A small network was shown many inputs. Here are its activations along a few directions, one row for each input.
In each table, some parts of the input vary, and every possible input appears once, in random order.
A made-up example of a description, with smaller parts first: one of 8 places around a ring, together with either a single point or (one of 2 separate values, together with one of 4 places along a line) or one of 11 places around a ring.
Shared parts are said once, and a part with two or three values counts as separate values.

Other details of the inputs vary at random and push rows far along two fixed directions, the same in every table; ignore that.

Rows:
row 1: [-331,-46,194,264,88,-551,-399,-252,185,-38,42,-404,161]
row 2: [239,-351,-14,-89,-73,371,440,157,-393,-197,-196,69,-142]
row 3: [-382,-311,663,340,141,141,144,162,-24,176,-201,-325,304]
row 4: [254,-265,183,5,63,236,358,-28,-455,13,39,-60,59]
row 5: [297,-240,312,-129,97,160,410,192,-286,72,-189,-72,-38]
row 6: [-61,345,-315,44,-75,-31,-212,58,327,-33,0,-23,-116]
row 7: [273,-263,182,8,78,238,356,142,-327,187,-96,-114,5]
row 8: [1,-147,93,134,-8,-43,-57,91,-102,161,-73,39,104]
row 9: [83,-257,263,131,-78,106,302,119,-463,-118,6,77,60]
row 10: [-27,-314,596,217,139,-171,113,124,-223,-221,13,-359,109]
row 11: [186,-169,-59,-231,-62,104,183,-5,-63,212,-119,118,-32]
row 12: [160,6,-130,-436,73,911,663,158,-186,216,-240,242,-118]
row 13: [-251,493,-740,-527,-61,514,-89,-138,479,252,-46,496,-115]
row 14: [295,-41,-106,-151,-60,405,401,235,-317,67,-141,156,-224]
row 15: [-43,-232,647,271,135,-299,66,1,-238,-129,32,-327,232]
row 16: [258,0,-180,-220,-42,352,336,13,-119,-179,73,200,-217]
row 17: [112,7,190,38,27,-73,105,-46,-10,186,0,-112,42]
row 18: [-49,289,-678,-292,-54,79,-288,-231,118,3,65,330,-131]
row 19: [-98,296,-531,-161,-51,-90,-418,-178,377,230,96,153,-17]
row 20: [-42,-91,92,171,-48,-33,-15,162,-77,50,-119,-56,-52]
row 21: [-176,694,-694,-140,-92,-69,-481,-269,346,-119,213,223,-192]
row 22: [-360,564,-228,249,40,-503,-745,-283,599,173,275,-186,129]
row 23: [335,-251,-9,-388,-46,294,377,143,-220,125,-193,264,-93]
row 24: [14,183,-644,-361,-44,112,-177,-247,93,51,108,254,-101]
row 25: [-104,145,-408,-93,42,-81,-320,-269,140,9,74,-24,-59]
row 26: [220,443,-630,-306,-168,365,66,13,216,10,6,376,-301]
row 27: [-158,-110,385,194,50,-320,-148,-28,24,-199,137,-128,184]
row 28: [148,-56,130,-130,-37,66,145,124,12,24,13,162,-12]
row 29: [-82,-154,605,508,-10,-198,51,228,-211,30,8,-274,182]
row 30: [45,-84,94,-33,86,-91,94,-140,-128,-18,-8,-237,16]
row 31: [-111,-155,292,208,58,-332,-142,-44,107,161,-91,-305,104]
row 32: [-109,-360,582,410,39,-245,100,110,-145,-215,112,-207,219]
row 33: [211,-67,-5,-193,-60,91,233,-35,-75,218,-33,149,-9]
row 34: [-276,409,-369,108,-109,-270,-451,-177,374,-201,186,85,39]
row 35: [284,47,-225,-208,22,356,264,112,-232,153,-122,161,-173]
row 36: [-240,460,-329,134,-149,-258,-455,-55,509,-14,135,99,30]
row 37: [-401,544,-256,232,28,-486,-693,-124,800,-57,200,-208,-35]
row 38: [174,365,-884,-741,-29,289,-28,-267,193,-70,-71,423,-393]
row 39: [100,35,-156,-77,-22,206,170,44,-278,-133,-24,60,-182]
row 40: [-40,-397,488,398,-86,-118,92,293,-136,-29,-112,-190,208]
row 41: [310,-217,-16,-131,57,392,429,61,-528,-37,-107,61,-111]
row 42: [223,-298,136,-29,100,222,346,9,-445,-1,-25,-136,0]
row 43: [-638,385,291,374,113,-152,-353,-76,492,167,128,-268,348]
row 44: [-184,427,-712,-350,-59,-217,-490,-418,456,23,120,172,-94]
row 45: [151,-65,-318,-228,-89,330,204,23,-281,-112,-116,217,-253]
row 46: [145,-112,-97,-23,-108,219,177,195,-45,-17,-180,62,-147]
row 47: [-67,304,-267,14,-44,-93,-270,-83,177,173,88,195,26]
row 48: [18,-123,142,-16,3,-150,85,-166,-130,8,61,-40,116]
row 49: [-52,-20,313,120,81,-177,-60,-26,-7,-198,130,-164,75]
row 50: [-67,-250,565,428,-64,-168,105,241,-257,44,-8,-124,214]
row 51: [242,-88,-252,-290,-35,302,262,-122,-293,45,70,254,-41]
row 52: [109,292,-691,-386,-185,292,-43,16,130,106,-47,484,-286]
row 53: [-297,75,285,414,-16,-461,-333,54,390,-39,172,-175,188]
row 54: [189,26,141,-108,9,122,155,120,16,3,8,53,-63]
row 55: [-80,242,-350,1,6,-64,-334,-83,219,153,-48,74,-89]
row 56: [-400,516,-361,-193,-11,234,-161,-135,473,226,86,294,101]
row 57: [-101,-34,147,282,9,-122,-39,64,-58,-239,4,-252,45]
row 58: [290,-55,-198,-243,-64,312,262,7,-172,238,8,272,-37]
row 59: [278,-206,426,-28,54,106,371,156,-272,72,-113,-40,59]
row 60: [134,-288,252,105,14,111,268,42,-487,-27,-3,69,125]
row 61: [-4,169,-565,-322,-77,125,-102,-106,257,-171,95,309,-214]
row 62: [-195,-110,603,360,68,-515,-197,48,92,51,23,-250,333]
row 63: [325,-181,50,-92,32,389,438,33,-547,-24,-40,133,-57]
row 64: [197,-175,-170,-402,-51,269,208,16,-138,-147,-39,263,-142]
row 65: [-262,-161,234,320,-37,-292,-209,30,-120,-138,45,-140,148]
row 66: [30,-41,145,-69,130,-114,58,-47,-114,-128,-36,-157,9]
row 67: [9,-300,294,9,75,-52,76,71,-148,-201,-61,-149,-3]
row 68: [-222,330,-408,21,23,-270,-546,-203,456,195,77,-74,-16]
row 69: [-137,3,270,407,-19,-206,-105,7,-18,-232,92,-242,142]
row 70: [-260,-83,369,409,112,-381,-188,24,122,-246,136,-404,100]
row 71: [-18,55,8,-129,29,-158,-40,-135,-1,-96,55,89,78]
row 72: [378,-240,196,-233,40,359,478,264,-257,4,-148,46,-158]
row 73: [342,-363,177,-241,0,346,428,240,-241,19,-211,97,-170]
row 74: [220,163,-449,-490,-15,215,64,-45,141,101,-170,281,-259]
row 75: [-161,-209,321,300,-21,-264,-132,164,190,-23,32,-157,124]
row 76: [-17,-206,156,-99,32,-143,1,-41,-125,-99,-54,-20,104]
row 77: [235,-12,-59,-211,31,146,251,-5,-70,183,-107,-27,-127]
row 78: [-429,300,-237,251,80,-481,-702,-271,321,-61,110,-177,62]
row 79: [-183,14,450,471,27,-343,-193,98,255,-49,135,-303,148]
row 80: [-109,311,-453,-113,-47,-63,-325,-33,539,-14,35,99,-217]
row 81: [-195,-214,248,286,61,-250,-139,13,88,-229,33,-266,43]
row 82: [377,-50,-63,-133,-19,432,395,121,-335,166,-96,223,-100]
row 83: [-203,-109,536,392,94,-482,-148,-162,-41,-36,127,-452,266]
row 84: [30,-187,218,-24,-22,-56,-17,152,66,9,-53,13,53]
row 85: [-304,-179,295,457,-41,-382,-284,22,60,-226,36,-262,238]
Description of these inputs: one of 5 places around a ring, together with either a single point or (one of 2 separate values, together with one of 8 places around a ring).
Changing only the place on the ring of 5 turns row 20 into row 52. The same change can be made to row 2. Which row results? -> row 85
Changing only the place on the ring of 5 turns row 13 into row 3. The same change can be made to row 23. Which row results? -> row 74
Changing only the place on the ring of 5 turns row 70 into row 61. The same change can be made to row 39. Which row results? -> row 65
Which other rows does row 42 become when the choice among 2 separate values takes its other values? List them by row number. -> row 7
Which other rows does row 62 become when the place on the ring of 8 takes its other values? List them by row number. -> row 28, row 33, row 36, row 47, row 50, row 53, row 58
A walk changes only the place on the ring of 5. It starts at row 27 and steps to row 64. List the rest of the walk in order. -> row 67, row 10, row 49
A walk changes only the place on the ring of 8. It starts at row 77 and steps to row 5. List the rest of the walk in order. -> row 72, row 37, row 6, row 14, row 35, row 7
Which other rows does row 66 become when the place on the ring of 5 takes its other values? List them by row number. -> row 15, row 38, row 71, row 76

Rows:
row 86: [81,209,-275,-76,-77,146,-75,127,270,106,-45,168,-169]
row 87: [-277,0,210,517,42,-519,-480,-116,7,-132,180,-331,217]
row 88: [-54,190,-189,14,14,83,-147,-58,77,236,-19,104,92]
row 89: [208,-364,232,-73,-35,210,404,219,-372,-352,-105,91,-83]
row 90: [-163,-129,304,365,109,-397,-163,-156,-164,-77,72,-358,227]
row 91: [-216,-220,353,267,98,-369,-162,-168,-113,-117,97,-262,288]
row 92: [-83,-47,340,235,63,-243,-181,70,118,275,-79,-199,180]
row 93: [-81,240,-213,-287,80,180,-35,-153,134,245,-9,111,-26]
row 94: [210,-309,231,-49,25,231,446,210,-402,-339,-95,-1,-158]
row 95: [259,-129,69,-103,-45,533,527,363,-274,-42,-216,162,-157]
row 96: [314,-220,158,-351,85,478,510,121,-236,227,-198,107,-66]
row 97: [-43,64,-253,-68,-38,-151,-224,-208,-7,-24,116,139,31]
row 98: [-61,201,-219,-240,-30,25,-117,-11,452,118,-9,107,-41]
row 99: [42,-438,590,27,64,179,395,104,-376,215,-180,-90,255]
row 100: [-280,43,260,526,-23,-162,-205,138,77,28,39,-196,160]
row 101: [-290,-8,274,535,-6,-430,-292,-79,-14,-284,102,-388,171]
row 102: [173,148,-339,-313,39,-44,-83,-197,59,42,-9,71,-190]
row 103: [-219,329,-370,-54,-39,-42,-315,-153,321,216,79,202,79]
row 104: [-109,179,-249,-211,23,198,-38,-131,153,157,11,203,45]
row 105: [-86,-388,719,329,28,54,283,376,-181,-137,-127,-170,205]
row 106: [477,-185,-243,-323,-45,189,286,83,-212,-4,-83,181,-280]
row 107: [148,-273,353,-21,17,466,538,392,-307,-84,-160,10,-48]
row 108: [195,-377,448,25,70,348,565,326,-228,30,-174,-90,-36]
row 109: [46,239,-238,-239,33,109,-26,-67,224,268,-78,98,-115]
row 110: [-117,311,-441,-36,-123,-215,-361,-21,287,-274,116,189,-180]
row 111: [-261,17,324,480,18,-483,-319,65,71,-341,44,-351,73]
row 112: [-327,124,109,119,155,-496,-478,-326,154,-11,162,-290,147]
row 113: [-79,283,-343,-91,-34,268,-20,-53,112,134,36,128,-64]
row 114: [-62,222,-332,-298,11,-254,-353,-287,313,-29,69,62,-57]
row 115: [-60,233,-273,-137,-100,-86,-205,24,447,187,-13,147,-61]
row 116: [40,223,-573,-319,-115,231,-35,-186,67,-266,83,307,-186]
row 117: [-326,123,163,355,-42,-407,-416,96,487,44,66,-145,120]
row 118: [-176,-135,164,385,-68,-297,-161,-6,-81,-240,101,-103,119]
row 119: [-33,253,-357,-59,-75,248,-90,-6,85,170,42,197,-52]
row 120: [203,-251,6,-123,-97,522,499,206,-362,157,-101,271,-16]
row 121: [-131,400,-500,69,-97,-173,-465,-186,210,-200,155,105,-114]
row 122: [295,-274,-53,-258,17,454,517,2,-517,-146,-23,101,-125]
row 123: [-250,-31,353,209,177,-584,-377,-200,171,-55,86,-416,168]
row 124: [-86,391,-474,-248,-88,408,54,-60,201,2,23,229,-179]
row 125: [462,-166,-226,-378,-24,183,262,-13,-287,95,-94,195,-249]
row 126: [-33,306,-456,-154,18,-249,-437,-298,125,92,100,97,-89]
row 127: [42,-336,498,325,-12,306,461,284,-405,1,-149,-159,121]
row 128: [207,-558,499,129,-32,-202,265,179,-310,-58,-45,-156,33]
row 129: [453,-400,13,-336,-42,212,444,58,-411,67,-123,214,-161]
row 130: [161,163,-524,-406,-62,121,-31,-109,223,-215,19,272,-271]
row 131: [-70,-182,53,181,-55,-159,-85,-40,-193,-113,142,-11,80]
row 132: [25,395,-710,-263,-51,119,-184,-287,97,-112,128,207,-229]
row 133: [-94,225,-233,-154,-45,77,-116,34,461,13,6,140,-83]
row 134: [260,-527,512,3,91,-1,422,140,-388,-122,-93,-262,6]
row 135: [-375,-22,324,384,2,-120,-140,75,151,-60,58,-180,229]
row 136: [152,-403,533,166,27,156,349,170,-463,319,-202,-117,198]
row 137: [167,69,-391,-385,82,255,141,-242,-185,-65,25,177,-136]
row 138: [168,233,-537,-402,-5,142,8,-114,198,-197,46,189,-352]
row 139: [198,129,-496,-496,-40,72,-34,-147,210,-101,26,244,-241]
row 140: [265,-265,71,-246,-44,415,462,114,-355,305,-194,265,11]
row 141: [-174,461,-367,53,-77,-21,-372,121,422,-28,37,162,-119]
row 142: [-247,-54,448,328,98,-262,-142,-26,9,238,-40,-346,296]
row 143: [-225,-131,385,271,118,62,117,95,-103,58,27,-240,228]
row 144: [118,-458,625,-3,55,142,396,173,-260,193,-204,-115,192]
row 145: [198,238,-657,-337,-26,138,-119,-240,-64,17,48,298,-180]
row 146: [35,164,560,359,59,-45,177,97,-70,164,190,-130,253]
row 147: [403,-192,614,186,12,30,533,76,-610,-91,154,-118,134]
row 148: [184,310,-607,-263,-145,128,-110,26,69,-247,16,316,-342]
row 149: [-211,438,-377,-43,29,0,-283,-206,317,196,42,63,38]
row 150: [141,318,-472,-350,-46,231,51,-1,330,189,-79,184,-230]
row 151: [-182,264,-433,-132,-24,-83,-353,-295,218,-175,201,111,-17]
row 152: [-281,228,-167,4,-23,55,-224,-109,280,58,95,51,112]
row 153: [-119,-107,438,381,10,-339,-172,197,164,159,-43,-354,228]
row 154: [514,-329,-41,-194,-61,310,448,220,-392,-122,-121,156,-253]
row 155: [-346,-32,315,453,49,-392,-272,-105,12,-307,146,-380,169]
row 156: [-226,273,-181,93,-109,-80,-254,150,355,-48,13,136,-30]
row 157: [-102,-176,255,312,-28,-458,-214,66,107,-191,81,-177,42]
row 158: [-123,55,83,198,88,-513,-351,-96,263,-102,80,-305,-22]
row 159: [328,-234,134,-302,63,480,537,220,-159,135,-173,87,-104]
row 160: [-244,-8,309,221,-18,-389,-286,23,248,231,-20,-188,247]
row 161: [474,-307,-16,-212,-1,337,508,163,-360,-162,-131,103,-270]
row 162: [-281,-85,270,306,49,-635,-412,-194,30,22,100,-250,264]
row 163: [-337,-115,386,515,-63,-217,-131,163,52,5,44,-188,249]
row 164: [276,-19,-137,-210,-36,432,403,213,-11,83,-155,159,-215]
row 165: [-148,-179,277,86,102,-331,-166,-221,-93,-26,23,-171,193]
row 166: [-201,23,176,215,105,-471,-331,-229,-30,13,65,-307,171]
row 167: [-31,352,-474,-385,20,361,37,-181,154,186,-2,228,-71]
What do these inputs look like to the network? -> one of 2 separate values, together with either a single point or (one of 5 places around a ring, together with one of 8 places around a ring)
Changing only the choice among 2 separate values turns row 125 into row 92. The same change can be made to row 148. Which row results? -> row 141
Changing only the choice among 2 separate values turns row 88 into row 145. The same change can be made to row 105. Which row results? -> row 89
Which other rows does row 146 become when the choice among 2 separate values takes its other values? List them by row number. -> row 147
Which other rows does row 109 become when the place on the ring of 8 takes its other values? List them by row number. -> row 95, row 113, row 127, row 142, row 149, row 150, row 164
Which other rows does row 91 become when the choice among 2 separate values takes its other values? List them by row number. -> row 104
